Each row below is a small network's average activation on inputs in which a field has the value named, seen along a few directions.
Values that are neighbours, or in one group, have similar rows; names and order tell nothing.
(in the rows, 128 means zero)

Other fields vary at random and push rows far along two fixed directions, the same in every table; ignore that.
To show where, the next rows are all for the same value of a field, averaged over different records:
[144  81 144 103 129 117 130 116  85 124 101 118 140 124 156 150]
[173 118 130 134 118 114 128 142  96  89 104 112 144 134 129  94]
[159 111 135 122 123 116 132 135  97 103 103 114 139 131 135 115]
[145 148 126 133 126 116 135 136 134 111 122 126 129 132 121  95]
[109 123 142 103 132 121 139 118 136 144 119 133 121 126 144 137]
[171 153 121 148 117 112 133 150 125  86 117 119 136 135 108  68]
[145  92 142 106 126 115 131 122  89 118 101 114 139 126 151 140]
[105 187 123 135 134 128 144 136 187 138 143 142 110 134 111  92]

Field BUVUD:
zagat: [ 73 133 144 100 136 126 130 116 150 162 139 135 120 133 145 164]
nozab: [105  97 140 102 141 121 138 108 126 153 116 137 127 126 157 163]
loda: [111  96 147  90 134 121 130 104 109 151 118 134 127 120 160 167]
pura: [157 123 125 144 101 115 108 152 105  87 128 121 147 136 111  98]
nagif: [ 77 185 116 135 153 157 138 128 195 173 161 128  99 116 122 146]
pez: [ 80 135 138 114 125 124 127 124 156 152 136 140 122 135 131 144]
pimi: [137 118 118 138 132 147 114 135 114 129 141 115 130 120 130 153]
liv: [ 78 198 103 152 143 159 136 133 218 171 170 146  95 121  98 128]
vis: [150  73 145 108 127 111 128 121  73 114  96 111 148 127 158 149]
feg: [163 147 114 157 126 134 126 136 117 105 131 123 130 128 107  96]
baf: [164 149 107 167 116 131 117 138 125  99 146 137 131 133  92  85]
nem: [113 146 118 130 137 147 119 127 139 144 150 116 119 115 129 150]
bevof: [145 110 119 141 138 145 122 141 109 122 125 101 133 118 131 152]
nogu: [152 134 120 147 116 120 130 143 135 105 121 139 131 137 110  87]
sivu: [112 111 123 134 135 141 130 110 133 152 137 148 121 128 124 155]
zet: [104  86 142  97 130 123 127 104 119 151 123 148 127 125 150 168]
mipi: [102 112 131 122 145 151 138 104 135 167 128 138 114 121 134 168]
nam: [125 103 141 114 111 120 110 126  95 117 125 120 145 133 137 143]
lifam: [146 166 113 164 104 115 118 157 152  90 139 134 140 147  90  62]
giper: [140 148 117 146 128 138 123 123 129 126 143 135 121 123 112 112]
Each value of BUVUD is a pair of two hidden parts, and every pair occurs once (5 first parts, 4 second parts).
- lifam and liv share the first part; lifam and nam share the second. Which value has the first part of nam and the second part of liv? => nem
- sivu and nogu share the first part; sivu and giper share the second. Which value has the first part of giper and the second part of nogu? => loda
- nozab and bevof share the first part; nozab and zet share the second. Which value has the first part of zet and the second part of bevof? => pimi

Field LOD:
vuf: [131 103 139 117 119 110 125 120 105 115 116 134 140 137 137 124]
dizek: [166  95 123 145 115 131 105 139  79 103 127 114 146 125 125 133]
gesal: [142  89 138 111 136 122 139 117  99 129 105 123 134 121 153 146]
rizuk: [157 187 108 167 130 134 134 157 160 101 141 122 123 134  90  66]
kesag: [106 234 105 161 134 138 139 153 211 129 168 131 105 132  86  72]
gik: [152  70 126 132 127 138 116 117  78 126 114 116 142 116 135 161]
gufup: [112 153 127 121 131 129 141 119 158 143 136 147 112 129 121 120]
maved: [129 108 121 137 135 139 122 129 121 131 130 121 131 123 127 152]
likel: [ 93 140 129 116 143 142 131 112 150 162 142 134 112 122 138 156]
gefa: [151 149 107 161 116 135 115 151 134 104 138 124 132 135 103 103]
mapem: [111 132 129 124 141 138 135 130 144 149 127 122 120 124 137 149]
dal: [210  68 136 138  90  96 105 151  33  48  89 100 174 139 132  91]
vam: [115 122 133 114 140 129 145 110 137 150 122 142 116 124 141 144]
zin: [146 115 130 126 124 130 118 131  99 115 125 108 138 120 133 134]
mem: [161 178 117 159 106 106 129 162 153  79 126 126 135 145  90  41]
val: [ 91 108 147  89 145 132 135 106 130 165 120 132 119 120 159 173]
pagis: [ 67 164 122 128 143 155 132 110 190 181 168 159 100 124 117 155]
gogi: [126 111 141 107 133 124 128 116 108 136 121 126 128 122 146 148]
toba: [ 68  90 155  76 137 124 141  92 131 181 117 150 118 129 167 194]
duno: [126 144 127 130 116 110 125 140 141 111 126 129 135 138 122  98]
Each value of LOD is a pair of two hidden parts, and every pair occurs once (5 first parts, 4 second parts).
- val and gefa share the first part; val and gufup share the second. Which value has the first part of gufup and the second part of gefa? => pagis
- kesag and duno share the first part; kesag and mapem share the second. Which value has the first part of mapem and the second part of duno? => mem
- vam and gik share the first part; vam and gogi share the second. Which value has the first part of gogi and the second part of gik? => dizek

Field MIFAZ:
sefet: [ 70  55 146  89 135 148 115  92 108 181 134 144 129 120 161 229]
rud: [205 111 117 156 129 128 130 142  78  84 104 103 139 124 119  96]
bem: [113 164 132 122 141 119 152 129 163 139 124 129 113 128 132 108]
mubo: [ 66  82 151  83 142 142 113 108 122 180 136 120 127 116 167 225]
vemo: [ 66 168 143  96 142 129 145 120 180 170 137 133 105 126 145 148]
pob: [220  81 122 151 119 116 125 134  54  74  92 112 154 129 120  91]
tuva: [110 151 120 142 120 131 127 118 165 141 147 164 117 136 103 105]
mume: [119 143 128 127 137 124 148 114 154 144 126 155 117 134 123 110]
fafo: [160 131 128 136 109 100 128 137 117  92 112 133 138 143 121  80]
ved: [146 167 100 172 116 133 123 140 159 108 151 147 122 139  80  74]
pato: [163  15 153  86 136 125 119 118  17 120  76  74 159 109 193 209]
kod: [ 88 184 124 132 116 128 122 146 178 136 156 130 118 131 116 115]
vofet: [175 120 112 156 123 135 128 134 106 102 123 131 134 126 108 104]
gat: [ 55 147 149  83 141 123 138 115 169 177 141 135 113 123 155 170]
rukev: [177 169 107 175 110 113 131 155 143  75 133 149 135 146  79  35]
kare: [ 84 123 141  90 161 140 147  96 144 185 122 125 106 110 162 184]
ritin: [ 75 168 131 120 118 128 121 133 183 148 159 152 116 138 116 122]
fanu: [ 91 181 131 120 120 114 132 135 183 135 149 144 117 141 118  98]
dilet: [118  71 142 108 119 129 107 113  83 130 124 133 146 130 143 171]
vatog: [192  59 144 119 112  96 131 129  47  78  74 110 161 133 151 111]
kiba: [153 112 117 137 142 145 132 121 110 130 123 118 124 116 131 151]
tes: [196 131 107 172 121 138 114 156  89  78 124  94 142 125 107  97]
mezes: [118 144 124 127 140 142 128 134 139 137 136 107 122 118 134 145]
sar: [112 194 104 171 123 149 115 153 181 128 171 131 116 132  89  94]
The values of MIFAZ form a network in which each value has 3 neighbours.
- Which values are neighbours of rukev? Give them in the order they are listed. => tuva, mume, fafo
- Which values are neighbours of vemo? Give them in the order they are listed. => bem, pato, gat
- Which values are neighbours of mubo? Give them in the order they are listed. => kod, mezes, sar
- What is the length, in steps, of the shortest route from dilet to vatog? => 4
